These are the activations of a small neural network, seen along a few directions. Each row is one input.
In each table, some parts of the input vary, and every possible input appears once, in random order.
Descriptions start from the smaller parts, as in this example, which fits no table here: one of 6 places along a line, together with either a single point or one of 9 places along a line or (one of 3 separate values, together with one of 8 places around a ring).
Shared parts are said once, and a part with two or three values counts as separate values.
(in the rows, 128 means zero)

Other details of the inputs shift rows strongly along two fixed directions, in all tables alike. That doesn't count.

Table:
row 1: [130 125 125 132 121 124 125 132 119 125 125 121 132 130 126 134]
row 2: [127 127 123 132 122 127 129 135 120 127 125 121 128 131 118 132]
row 3: [127 124 125 125 122 132 129 137 124 122 127 125 131 133 126 128]
row 4: [129 122 125 124 121 134 126 133 125 119 128 126 135 130 125 130]
row 5: [128 123 124 127 124 128 129 137 122 122 127 125 131 133 127 127]
row 6: [128 127 124 132 121 123 128 135 120 126 125 120 130 130 123 132]
row 7: [129 128 125 129 118 130 127 132 123 123 124 123 131 127 119 135]
row 8: [131 159 149 166 166 132 112 117 190 124 134 141  89 130 159 127]
row 9: [128 127 126 129 118 130 124 131 123 123 126 123 133 126 121 135]
row 10: [129 128 126 127 118 131 125 132 122 124 125 122 131 127 122 135]
row 11: [127 128 125 129 119 127 127 135 121 126 125 121 129 129 121 133]
row 12: [128 127 125 130 121 130 126 132 120 125 125 123 130 129 118 134]
row 13: [132 157 150 165 166 132 110 112 189 124 136 142  91 129 162 128]
row 14: [130 119 123 124 120 130 130 133 116 119 127 126 139 132 124 130]
row 15: [130 125 127 132 122 125 124 132 117 126 127 120 131 130 128 134]
row 16: [124 154 131  47 159  99 154  88 120 220 143 169 125  96 132 132]
row 17: [130 121 125 127 124 128 127 134 121 121 128 125 134 133 130 128]
row 18: [130 162 147 169 170 131 115 114 193 125 134 145  86 130 155 126]
row 19: [129 123 124 126 122 133 129 132 125 120 127 128 134 129 123 130]
row 20: [130 123 125 125 121 135 129 134 125 119 126 127 133 131 123 130]
row 21: [129 124 123 129 124 127 132 137 122 121 126 126 131 133 124 127]
row 22: [127 127 127 130 121 128 126 136 119 127 126 119 128 130 124 133]
row 23: [129 125 124 134 124 124 127 131 117 127 125 122 131 131 122 133]
row 24: [121 112 129 131 123 127 134 128 124 121 125 123 134 127 130 103]
row 25: [122 112 131 126 119 135 131 124 127 120 126 125 135 124 129 106]
row 26: [129 128 124 130 118 129 127 130 123 124 125 124 133 126 118 135]
row 27: [130 126 125 132 120 127 127 129 120 124 125 123 134 128 122 135]
row 28: [129 122 128 124 122 136 125 135 122 120 127 125 133 131 128 129]
row 29: [131 122 124 128 124 128 130 133 121 121 127 126 134 133 127 129]
row 30: [128 123 125 126 124 135 128 133 123 120 127 127 132 133 123 129]
row 31: [128 126 124 131 121 129 126 130 120 125 126 124 132 128 118 134]
row 32: [130 126 126 131 120 127 125 130 119 123 126 122 134 128 125 135]
row 33: [124 111 130 129 121 132 131 122 124 119 127 124 138 125 132 105]
row 34: [129 123 126 123 121 135 127 134 124 120 127 126 133 131 126 130]
row 35: [124 145 125  43 159 102 160  91 116 214 143 173 130 102 127 127]
row 36: [129 162 148 167 168 135 114 114 196 126 134 145  86 130 154 127]
row 37: [127 123 127 125 124 132 127 138 121 123 128 124 131 134 128 128]
row 38: [128 127 126 132 122 124 126 136 117 126 126 119 129 130 125 132]
row 39: [129 125 124 133 123 127 126 129 117 125 126 123 133 130 121 134]
row 40: [128 127 123 135 124 123 129 135 118 126 124 121 129 132 119 131]
row 41: [129 121 124 130 127 128 128 133 120 122 128 126 133 135 126 127]
row 42: [124 148 130  45 161 104 155  91 122 212 144 171 127 101 135 127]
row 43: [130 125 128 131 121 128 123 130 117 124 128 121 133 129 127 135]
row 44: [125 155 157 171 167 139 113  98 209 123 135 146  88 117 163 105]
row 45: [128 128 123 131 120 127 130 135 122 126 124 121 129 129 119 134]
row 46: [124 111 130 131 122 128 132 125 123 120 126 123 137 127 133 104]
row 47: [130 126 124 134 121 124 128 132 120 125 124 122 132 129 123 134]
row 48: [129 128 123 133 121 123 130 135 120 125 124 121 130 129 120 132]
row 49: [128 124 123 127 122 131 131 137 124 121 127 126 131 133 123 128]
row 50: [130 121 126 126 123 131 127 131 122 119 129 126 135 132 129 130]
row 51: [120 113 130 129 121 131 133 128 126 121 126 122 133 127 129 105]
row 52: [128 127 128 128 119 131 124 133 120 124 126 121 131 128 124 135]
row 53: [129 121 124 129 126 131 128 131 120 120 129 127 134 134 126 128]
row 54: [130 121 128 126 124 132 126 132 119 120 130 125 135 132 131 129]
Each input here is: one of 6 places around a ring, together with either a single point or (one of 2 separate values, together with one of 4 places along a line).
Changing only the place on the ring of 6 turns row 11 into row 1. The same change can be made to row 45. Which row results? -> row 47
Changing only the place on the ring of 6 turns row 28 into row 42. The same change can be made to row 52. Which row results? -> row 16
Which other rows does row 29 become when the place on the ring of 6 takes its other values? List them by row number. -> row 14, row 19, row 20, row 21, row 49
List by row number the other rows that have the place on the ring of 6 in common with row 21. -> row 5, row 6, row 8, row 18, row 24, row 38, row 40, row 48
Which other rows does row 7 become when the place on the line of 4 takes its other values? List them by row number. -> row 10, row 12, row 52
Which other rows does row 4 become when the choice among 2 separate values takes its other values? List them by row number. -> row 9

Table:
row 55: [125  99 116 132 108 125 137 148  97 109 121 111 146 141 118 109]
row 56: [124 132 137 136 131 137 126 113 152 125 127 133 121 117 131 115]
row 57: [133 138 133 134 146 126 123 130 139 129 134 134 116 137 143 135]
row 58: [131 139 132 123 136 142 123 122 149 127 131 141 122 124 130 137]
row 59: [126 102 122 128  97 135 127 137 100 106 121 109 152 128 118 119]
row 60: [133 156 128 148 134 120 120 129 139 137 124 125 109 127 121 158]
row 61: [134 138 135 137 140 133 117 121 145 124 133 134 120 130 141 141]
row 62: [129 108 114 119 105 141 129 154 103 104 125 117 146 143 111 133]
row 63: [126 131 113  36 147  98 166 116  88 202 141 163 143 119 121 129]
row 64: [126 130 137 143 143 121 126 122 141 131 129 129 116 129 143 113]
row 65: [126 101 123 136 101 132 124 136  99 105 122 107 151 131 120 119]
row 66: [133 139 135 128 137 136 119 123 147 125 132 136 121 126 140 140]
row 67: [125 147 132 155 132 114 124 119 142 141 122 120 111 116 122 134]
row 68: [122 131 135 138 137 132 130 121 152 127 128 133 116 125 134 111]
Describe the family of inputs behind these rows. -> one of 2 separate values, together with either a single point or one of 6 places around a ring
Changing only the choice among 2 separate values turns row 62 into row 68. The same change can be made to row 60. Which row results? -> row 67
Which other rows does row 63 become when the place on the ring of 6 takes its other values? List them by row number. -> row 57, row 58, row 61, row 62, row 66
